These are the activations of a small neural network, seen along a few directions. Each row is one input.
In each table, some parts of the input vary, and every possible input appears once, in random order.
A made-up example of a description, with smaller parts first: one of 8 places around a ring, together with either a single point or one of 11 places around a ring or (one of 3 separate values, together with one of 4 places along a line).
Shared parts are said once, and a part with two or three values counts as separate values.
In the rows, zero is written as 128.

Other details of the inputs shift rows strongly along two fixed directions, in all tables alike. That doesn't count.
These rows show it; all are for the same input, with only those details redrawn:
[146 127 135 152 130 106 194 179  95 128 139 151 125]
[ 70 118 154 120 148 142 135 111 138 148 140 107 142]
[192 132 103 132 106 112 106 127 119 102 108 149 115]
[126 125 118 101 121 146  46  60 160 118 107 109 130]

Table:
row 1: [121 118 117 105 107 159  38  57 166 129 105  99 139]
row 2: [ 76 124 151 124 150 135 139 118 133 141 144 113 132]
row 3: [213 134  87 133  92 113 110 142 116 105 106 169 118]
row 4: [ 54 112 152 122 139 158 133 113 146 163 146 104 153]
row 5: [145 123 126 155 118 119 192 185  99 140 143 157 133]
row 6: [202 140  96 134 107 105 112 139 114  99 115 164 105]
row 7: [128 128 118 104 125 140  51  66 154 114 110 111 123]
row 8: [ 42 167 160 113 194 133 160 159 142 133 163  73 118]
row 9: [ 53 172 159 131 200 124 206 186 133 144 162  75 112]
row 10: [ 59 112 155 124 137 155 131 108 143 160 139  98 154]
row 11: [210 131  89 133  92 113 107 140 118 105 104 164 118]
row 12: [ 78 122 153 122 149 136 137 116 134 143 143 108 131]
row 13: [143 132 133 151 134 104 190 181  97 127 145 156 117]
row 14: [138 128 110 104 117 142  52  73 158 117 110 122 126]
row 15: [ 62 113 156 118 141 151 133 110 143 158 136 101 149]
row 16: [202 128  93 141  89 117 108 135 118 106 108 152 121]
row 17: [201 129  94 134  95 114 107 133 119 104 104 156 120]
row 18: [ 64 114 154 118 142 149 133 110 141 156 135 105 151]
row 19: [145 128 134 153 129 106 194 179  97 127 141 153 123]
row 20: [140 130 109 104 117 142  58  77 155 118 112 127 126]
row 21: [147 126 137 153 128 107 193 180  96 129 140 149 122]
row 22: [192 132 103 132 106 112 106 127 119 102 108 149 115]
What is each input in this table made of?
> either one of 2 separate values or (one of 4 places along a line, together with one of 5 places along a line)
Change only the place on the line of 4 in row 12. List by row number the other rows that result.
> row 1, row 15, row 21
Which other rows belong to the same alternative as row 8? List them by row number.
> row 9

Table:
row 23: [ 91 132 150 140 151 126 185 165 117 145 151 119 129]
row 24: [184 122 109 145 101 112 141 151 107 116 121 166 125]
row 25: [101 134 144 140 147 125 184 167 116 141 147 122 130]
row 26: [230 127  86 144  82 104 114 145 106  98 103 174 114]
row 27: [103 134 142 135 147 124 170 157 120 138 142 122 130]
row 28: [116 115 127 116 118 143  94  92 143 136 120 124 139]
row 29: [ 89 132 151 137 152 127 181 160 120 145 149 118 130]
row 30: [116 115 128 120 117 143  93  93 143 134 120 120 139]
row 31: [115 135 123 113 135 139  92 102 147 124 122 108 128]
row 32: [116 115 127 115 119 144  93  92 143 136 122 128 140]
row 33: [ 97 134 146 137 148 126 179 162 120 142 145 121 131]
row 34: [115 136 126 113 134 139  90 102 147 124 124 109 125]
row 35: [177 121 113 143 104 114 141 146 108 121 117 156 125]
row 36: [115 136 127 111 135 138  91 101 147 125 123 110 125]
row 37: [ 89 129 152 130 155 123 164 140 121 137 146 122 126]
row 38: [183 122 112 144 102 112 136 145 107 114 117 156 124]
row 39: [115 134 126 110 135 137  92 102 148 123 122 110 126]
row 40: [115 132 130 113 139 133  92  94 144 120 125 114 122]
row 41: [176 121 116 141 106 114 138 142 109 118 118 154 125]
row 42: [115 134 125 112 134 138  91 102 147 123 124 108 126]
What is each input in this table made of?
> one of 2 separate values, together with either a single point or one of 4 places along a line or one of 5 places around a ring
The inputs of row 38 and row 41 match in every part but the choice among 2 separate values. If row 42 is changed in the same way as row 38 into row 41, which row does it become?
> row 39
Change only the choice among 2 separate values in row 27. List by row number the other rows that result.
> row 31
Change only the choice among 2 separate values in row 29. List by row number the other rows that result.
> row 23
